A small network was shown many inputs. Here are its activations along a few directions, one row for each input.
In each table, some parts of the input vary, and every possible input appears once, in random order.
A made-up example of a description, with smaller parts first: values(2) and (point or ring(11) or (line(4) and ring(8))).
Shared parts are said once, and a part with two or three values counts as separate values.
(in the rows, 128 means zero)

Other details of the inputs vary at random and push rows far along three fixed directions, the same in every table; ignore that.

A family of inputs:
row 1: [109 108 165 115  93 116 141 133 156 129  81 157 132 128]
row 2: [124 127 163 135  79 106 131 155 145 158  98 159 120 144]
row 3: [170 164  74 105 161 176 125 113 126  93 154  88 124 134]
row 4: [115 119 171 137  69 105 118 155 136 152  96 138 114 155]
row 5: [126 124 188 134 112 138 131 127 174 118  90 139 120 130]
row 6: [102 199 116 102 114 123 148 137 139 148 164 113 123 137]
row 7: [185 132 129 193 156 125  89 150 120 133 126 143 160  95]
row 8: [162 197  84 135 143 166 103 140  96 104 155  81 120 125]
row 9: [126  97 155  98 112  81 139 141 175 138 124 157 134 129]
row 10: [174 147 138 137 155 138  93 133 149  91  96 126 161  92]
row 11: [ 99 171 111  79 104 142 156 128 135  98 128 103 118 132]
row 12: [ 77  92  97 157  84 119 166 137  75 163 128 168 115 167]
row 13: [140  77 161 129 109 116 137 131 169 146 110 151 133 133]
row 14: [ 84  53  85 112  90 111 167 124  89 148 133 142 134 152]
row 15: [135 148 173  85 118 129 121 109 179 124 131  99  91 155]
row 16: [159 200  96 139 168 161 111 136 101 107 171 101 104 124]
row 17: [146  66 178 124  91 108  97 136 164 137  83 134 133 143]
row 18: [194 139 128 117 150 137  98 131 165 103 118 112 152 115]
row 19: [ 69  99 106 142  98 102 172 143  76 165 151 173 107 150]
row 20: [165 199 159 141 150 152  86 124 131 117 141  85  94 139]
row 21: [142 120 187 158  94 105 121 157 162 160  98 161 125 128]
row 22: [116  89  57 163 157 145 139 114  60 112 125 145 155 106]
row 23: [197 128 154 187 168 107  56 158 125 127 117 147 155  87]
row 24: [111 153 123  85 106 165 176 112 164 118 159 104  88 174]
row 25: [133 185 103 112 148 195 135 107 115  77 136  89 107 145]
row 26: [139  85 170 116 122  82 108 134 185 161 103 145 164 111]
row 27: [135  87 188 106 107  86 115 122 175 153 103 142 122 129]
row 28: [126  94  69 181 131 135 117 137  35 140 141 132 142 126]
row 29: [ 92 206 126  87  99 117 163 129 137 143 164 113  84 149]
row 30: [195 113 169 211 154 143  65 144 124 133 100 135 139 115]
row 31: [101 166 112  62 121 139 165 112 164 137 161  95 110 149]
row 32: [139 171 103 120 148 189 113 110  99  72 135  75 118 133]
row 33: [184 107 145 162 158 122  61 142 130  94  83 124 181  73]
row 34: [147 175  96 115 153 184 114 115  99  73 138  77 127 118]
row 35: [103 188 171  69 109 115 146 117 183 114 121 114 102 125]
row 36: [125 119  64 179 161 110 119 122  45 144 169 138 147 107]
row 37: [110  88  76 172 160 157 153 111  66 115 139 142 145 112]
row 38: [118 148 172 105 103 110 153 139 194 118 105 147 139 113]
row 39: [131 175 115 126 173 174 116  90 100  86 149  82 105 128]
row 40: [145 116 170  98 122  94 114 121 180 140 115 127 121 122]
row 41: [158 117 135 160 183 127  80 124 125 117 108 123 178  75]
row 42: [101 190 133 103 106 124 152 125 122 143 159 112  87 151]
row 43: [ 67  56 101 126 113 118 165 104 100 169 143 142 129 160]
row 44: [111  93  66 170 164 149 154 114  72 115 140 143 150 103]
row 45: [136  90 151 120 109 109 143 134 179 144 114 151 134 129]
row 46: [ 92 110 176 113 109 109 134 124 157 149  95 143 137 118]
row 47: [101 182 137 112 107 140 154 138 124 130 155 120  76 172]
row 48: [106  82  82 166 170 131 129  97  47 122 139 135 141 103]
row 49: [135 128 147 143  91  90 121 161 147 153 103 167 147 123]
row 50: [117  73  69 146 167 143 133 101  72 147 157 118 148 128]
row 51: [172 109 170 159 171 135  75 131 131 101  96 138 140  91]
row 52: [162 159  98 105 175 174 122 112 119  91 172  88 104 137]
row 53: [ 85  63  82 120 124  78 167 111  94 156 154 154 145 129]
row 54: [160  99 156 173 175 145  78 122 112  98 101 134 134 107]
row 55: [125 120 193 144 100  93 106 149 156 180  96 149 133 126]
row 56: [ 83  56  86 119 121  96 174 125  99 151 149 166 127 142]
row 57: [114 194 105  97  90 123 146 152 129 125 152 108 120 143]
row 58: [109 166 102  49  90 125 172 131 159 112 153  94 119 155]
row 59: [180 117 173 197 163 134  48 136 118 150 101 120 146 112]
row 60: [125 105  66 190 169 132 110 125  46 159 154 134 155 107]
row 61: [120  82 173 111 106 108 130 130 165 139 115 149 107 155]
row 62: [185 167 118  94 145 160  96 127 155  90 134  72 126 125]
row 63: [118 193 107 105  98 140 155 143 134 132 143 123 104 151]
row 64: [ 95  47  86 138 108 128 162 114  90 145 128 155 129 163]
row 65: [162 186 140 112 171 146 105 132 154  77 134 107 131  99]
row 66: [ 55  85  97 121 116 103 184 126  93 136 135 172 124 127]
row 67: [154 122 139 150 171 109  89 117 123 109 114 129 158  79]
row 68: [142 125 178 156  97  97 121 160 169 160  99 164 131 120]
row 69: [122 151 110  73 105 153 165 118 151 118 143 109 103 162]
row 70: [ 51  88  94 125 123 111 173 113  92 155 131 153 145 120]
row 71: [ 71 173 139  84 114 156 165 103 144 124 138 101 102 154]
row 72: [155 118 160 109 116 108 135 138 197 131 118 139 143 122]
Description of these inputs: values(3) and line(4) and line(6).
Question: The inputs of row 13 and row 24 match in every part but the line(4) part. If row 34 is changed in the same way as row 13 into row 24, which row does it become?
Answer: row 32
Question: The inputs of row 16 and row 23 match in every part but the line(4) part. If row 62 is changed in the same way as row 16 into row 23, which row does it become?
Answer: row 58
Question: Which other rows does row 60 become when the line(4) part takes its other values? List them by row number.
Answer: row 6, row 55, row 59
Question: Which other rows does row 2 become when the line(4) part takes its other values? List them by row number.
Answer: row 12, row 49, row 63
Question: Which other rows does row 39 become when the values(3) part takes its other values? List them by row number.
Answer: row 15, row 20

A family of inputs:
row 73: [116  90  95 165 153 142 126 111  68 124 133 136 132 122]
row 74: [132 148 132 123 119 135 134 129 135 137 143 115 111 145]
row 75: [137 129 120 110 136 133 134 123 142 124 142 113 131 129]
row 76: [150  65  72 185 173 147 100 112  50 134 140 131 147 120]
row 77: [ 58  82 144 103  88  84 182 127 148 159 115 172 131 137]
row 78: [ 78 142 116 117 114 121 168 128 118 145 150 141 117 140]
row 79: [175 158 142 124 146 133 101 128 158 120 133 105 133 113]
row 80: [197 209 157  83 159 166  86 126 193  90 134  69 115 122]
row 81: [115 166 129 108 132 128 146 119 145 124 139 123 122 123]
row 82: [135 132 129 128 120 142 135 129 135 120 128 129 114 140]
row 83: [131 120 138 123 116 133 132 123 140 137 131 122 116 144]
row 84: [125 121 131 122 131 136 126 122 125 113 119 119 128 124]
row 85: [106 106  98 126 121 101 148 123 105 145 145 143 135 131]
row 86: [125 132 126 109 121 127 139 132 143 118 123 129 137 126]
row 87: [ 90 156 100 115 115 132 158 132 100 128 154 122 115 137]
row 88: [147 107  65 175 172 153 109 118  51 132 156 118 135 126]
row 89: [123 141 135 138 136 125 121 134 119 129 131 132 127 119]
row 90: [101  99 107 149 138 137 144 110  92 135 135 140 126 133]
row 91: [125 134 123 117 128 145 130 122 132 113 122 113 130 131]
row 92: [117 126 139 117 136 138 138 115 142 120 125 125 124 130]
row 93: [136 135 121 127 124 118 136 135 139 126 129 140 132 120]
row 94: [146 107  68 179 173 147 108 117  50 126 159 118 136 127]
row 95: [158 169 146 112 159 163 104 115 150  89 126  92 117 119]
row 96: [135 134 128 133 130 117 116 137 124 137 141 126 127 132]
row 97: [ 53  95 145  89  78  84 185 129 148 152 116 166 121 140]
row 98: [126 173 186  73  85 122 135 131 199 128 121 112  91 161]
row 99: [ 55 143 132  80  78  94 192 127 145 147 134 151 108 144]
row 100: [ 84 142 105  98  92 110 179 131 127 138 139 143 125 140]
row 101: [157  78 189 171 108  90  93 156 157 153  76 173 142 115]
row 102: [195  22 227 214 123  57  39 174 168 167  38 204 182  77]
row 103: [176 145 138 150 161 132  81 129 127 107 114 114 148  91]
row 104: [126 161 126 121 117 132 134 142 131 126 136 126 126 132]
row 105: [135 142 127 128 126 128 127 136 132 139 146 120 124 133]
row 106: [143 152 177 135 130 128 108 132 160 131 109 128 119 125]
row 107: [147 137 175 122 106 128 112 137 167 124  97 131 124 133]
row 108: [139 128 189 133  93 104 112 151 169 144  87 150 128 130]
row 109: [115 101  93 155 141 144 130 115  71 122 134 128 130 127]
row 110: [142 122 119 120 144 139 119 117 126 115 138 111 126 135]
row 111: [133 138 119 109 129 134 142 132 146 113 135 126 127 128]
row 112: [ 75  71 129 120  95  88 160 132 120 148 110 165 141 125]
row 113: [119 153 134 128 111 134 131 134 129 131 122 122 119 138]
row 114: [136 141 123 126 130 127 119 137 126 141 141 123 124 132]
row 115: [123 164 122 124 122 136 128 138 127 125 135 116 127 129]
row 116: [137 120 123 124 131 140 134 128 137 114 127 128 125 132]
row 117: [110 148  86 140 139 151 141 121  75 119 152 113 116 135]
row 118: [140 118 120 116 138 140 122 120 131 124 132 115 126 135]
row 119: [125 146 135 138 135 136 124 126 116 125 128 124 115 128]
row 120: [110  37 116 152 121 104 140 122 104 156 120 159 148 130]
row 121: [128 139 115 116 135 139 128 126 132 112 127 115 139 120]
row 122: [185 135 129 165 167 136  71 130 123 110 108 116 161  87]
row 123: [162 181 139  89 147 146 111 123 168  99 144  87 118 130]
row 124: [130 124 128 119 124 138 133 127 134 115 120 125 132 132]
row 125: [139 140 116 116 132 122 125 127 133 135 137 123 130 124]
row 126: [112 107  89 152 134 147 134 117  80 126 133 127 133 133]
Question: What do these inputs look like to the network?
Answer: ring(6) and (values(3) or line(6))
Question: The inputs of row 75 and row 120 match in every part but the ring(6) part. If row 86 is changed in the same way as row 75 into row 120, which row does it become?
Answer: row 124
Question: The inputs of row 115 and row 91 match in every part but the ring(6) part. If row 96 is changed in the same way as row 115 into row 91, which row does it become?
Answer: row 110
Question: Which other rows does row 94 become when the values(3) part takes its other values? List them by row number.
Answer: row 74, row 88
Question: List by row number the other rows that have the ring(6) part in common with row 122.
Answer: row 79, row 81, row 85, row 93, row 99, row 100, row 103, row 125
Question: Which other rows does row 107 become when the line(6) part takes its other values? List them by row number.
Answer: row 73, row 82, row 90, row 109, row 126

A family of inputs:
row 127: [ 84 112 114  88 104 110 178 123 129 137 150 143 106 150]
row 128: [137  67 110 144 146  92 119 119 117 141 124 149 162 104]
row 129: [ 63  95  52 104 133 114 191 103  70 131 177 135 131 137]
row 130: [160 224  95 139 188 198 112 111 104  77 154  79 121 109]
row 131: [129 208  93  83 148 202 144 103 123  74 169  59  88 156]
row 132: [122 188  37 133 154 167 155 120  68  96 175 107 126 124]
row 133: [ 63  97 109 129  79  64 181 142 109 179 135 188 131 135]
row 134: [ 64 173 121  62  92 145 196 103 146 140 170 102  78 180]
row 135: [179 245 119 118 167 179  97 129 124  88 172  61  97 126]
row 136: [121 121 148 118  83 120 142 150 155 147 110 143 125 152]
row 137: [141 185 146  95 105 138 133 143 171 140 147 105 102 160]
row 138: [196 104 171 138 151 122  74 140 184 108  83 126 175  87]
row 139: [119 183 133 107  88 128 149 142 149 125 129 121 107 144]
row 140: [143 186 172  60 106 147 140 131 203  88 118 103  98 140]
row 141: [158  89 107 197 151 115  93 148  82 156 133 146 159 106]
row 142: [118  42 103 207 129 102 112 142  49 147 105 175 162 105]
row 143: [210 192 155 177 188 187  53 125 129  87 115  83 133  95]
row 144: [176 128 185 138 141 152  80 120 170 113  89 109 131 120]
row 145: [122 106 139 153  95 108 131 156 131 152 107 156 145 126]
row 146: [ 77 104 128 101 104 131 182 112 139 133 122 146 115 145]
row 147: [118 149 156  85 118 144 146 125 172 101 117 119 105 139]
row 148: [191  90  94 195 211 135  26 115  54 123 115  99 186  67]
row 149: [106  40 105 159 153 112 127 114  88 122 108 157 167 100]
row 150: [139  38  92 175 134 126 115 132  85 144 116 151 166 123]
row 151: [ 94 144 205 114  86  80 141 143 186 167  99 165 118 126]
row 152: [208 135 181 158 140 118  55 144 163 135 100 123 132 117]
row 153: [137 130 177  93  88 106 128 144 197 153 118 127 119 151]
row 154: [167 106 173 169 150 122  70 136 130 138 104 133 130 121]
row 155: [ 90  94 131 128  91  95 152 137 109 163 132 158 113 156]
row 156: [127 169 120 128 144 161 132 112 113 130 156 101 100 151]
row 157: [ 93 165 147  99  86 110 159 146 149 125 119 146 116 132]
row 158: [138 102 170 104  93 102 133 138 187 130  88 152 129 128]
row 159: [176 105 180 123 127 102  88 134 191 114  76 138 159  95]
row 160: [160 128 209 160 117 114  75 153 166 126  72 141 133 107]
row 161: [128 132 122 144 125 105 128 150 127 152 137 150 145 116]
row 162: [159 101  81 166 206 162  99 105  71 102 156 111 135 107]
row 163: [132 124 105 130 170 160 128  98 116  98 130 109 146 108]
row 164: [127 172 148  63 117 137 144 122 180  90 124 102 119 128]
row 165: [170 162 145 143 154 169  87 129 128  96 117  99 116 130]
row 166: [171  94 173 155 139 107  42 137 135 128  56 124 178  78]
row 167: [117  83 136 191 137 106 114 129  88 167 119 158 140 114]
row 168: [ 80  32  89 136 117  77 167 127 101 171 136 175 166 123]
row 169: [ 68 169  86  82  84 151 195 125 102 119 162 115  87 178]
row 170: [185  91 168 144 142 101  83 135 168 135  99 144 143 105]
row 171: [136  42 107 172 146 108 105 121  73 147 129 149 148 122]
row 172: [139 219 116 123 157 170 119 124 114 104 171  78  95 136]
row 173: [128 113 169 119 121 117 112 125 153 138 118 125 114 140]
row 174: [118 174  32 147 179 160 144 115  36 106 197 106 124 119]
row 175: [178 170 157  98 120 151 102 128 181 100 114  93 115 137]
row 176: [104  72  73 133 133 117 164 125  95 151 157 151 140 136]
row 177: [ 83 105 104  98  84 102 175 121 123 159 150 140 109 165]
row 178: [ 74 133 166  71  97 100 174 112 184 147 126 135 114 141]
row 179: [ 92  71  95 171 103  80 150 139  73 178 136 174 139 130]
row 180: [161 175 180 118 108 119 107 161 195 123  96 135 140 112]
row 181: [113 148  37 121 200 173 146  88  60  92 194  83 127 122]
row 182: [127 134 177 107  68 104 134 148 181 143  92 145 112 152]
row 183: [ 47 158 164  81  59  95 190 145 166 142 112 162 103 148]
row 184: [117 190  85 117 144 195 153 105  95 102 163  85  96 157]
row 185: [ 68  80 131  84  63  95 198 141 164 155 114 170 126 154]
row 186: [ 65 140  27 148 160 144 177 111  23 128 195 131 119 133]
row 187: [150  39 108 182 148 126  95 123  74 124 106 146 159 112]
row 188: [177 172 177 109 164 157  97 113 187 107 125  95 111 119]
Question: The inputs of row 133 and row 132 match in every part but one. If row 137 is changed in the same way as row 133 into row 132, which row does it become?
Answer: row 136
Question: The inputs of row 166 and row 148 match in every part but one. If row 149 is changed in the same way as row 166 into row 148, which row does it become?
Answer: row 181
Question: What do these inputs look like to the network?
Answer: values(2) and (point or (line(5) and line(6)))
Question: Start at row 130 and move only the line(6) part, one step at a time. The first step leads to row 143. Which rows follow, in order?
Answer: row 184, row 144, row 146, row 163
Question: Which other rows does row 156 become when the line(5) part takes its other values? List them by row number.
Answer: row 137, row 152, row 154, row 155
Question: Which other rows does row 150 become when the values(2) part takes its other values? List them by row number.
Answer: row 153
Question: Which other rows does row 161 become when the values(2) part takes its other values? List them by row number.
Answer: row 180
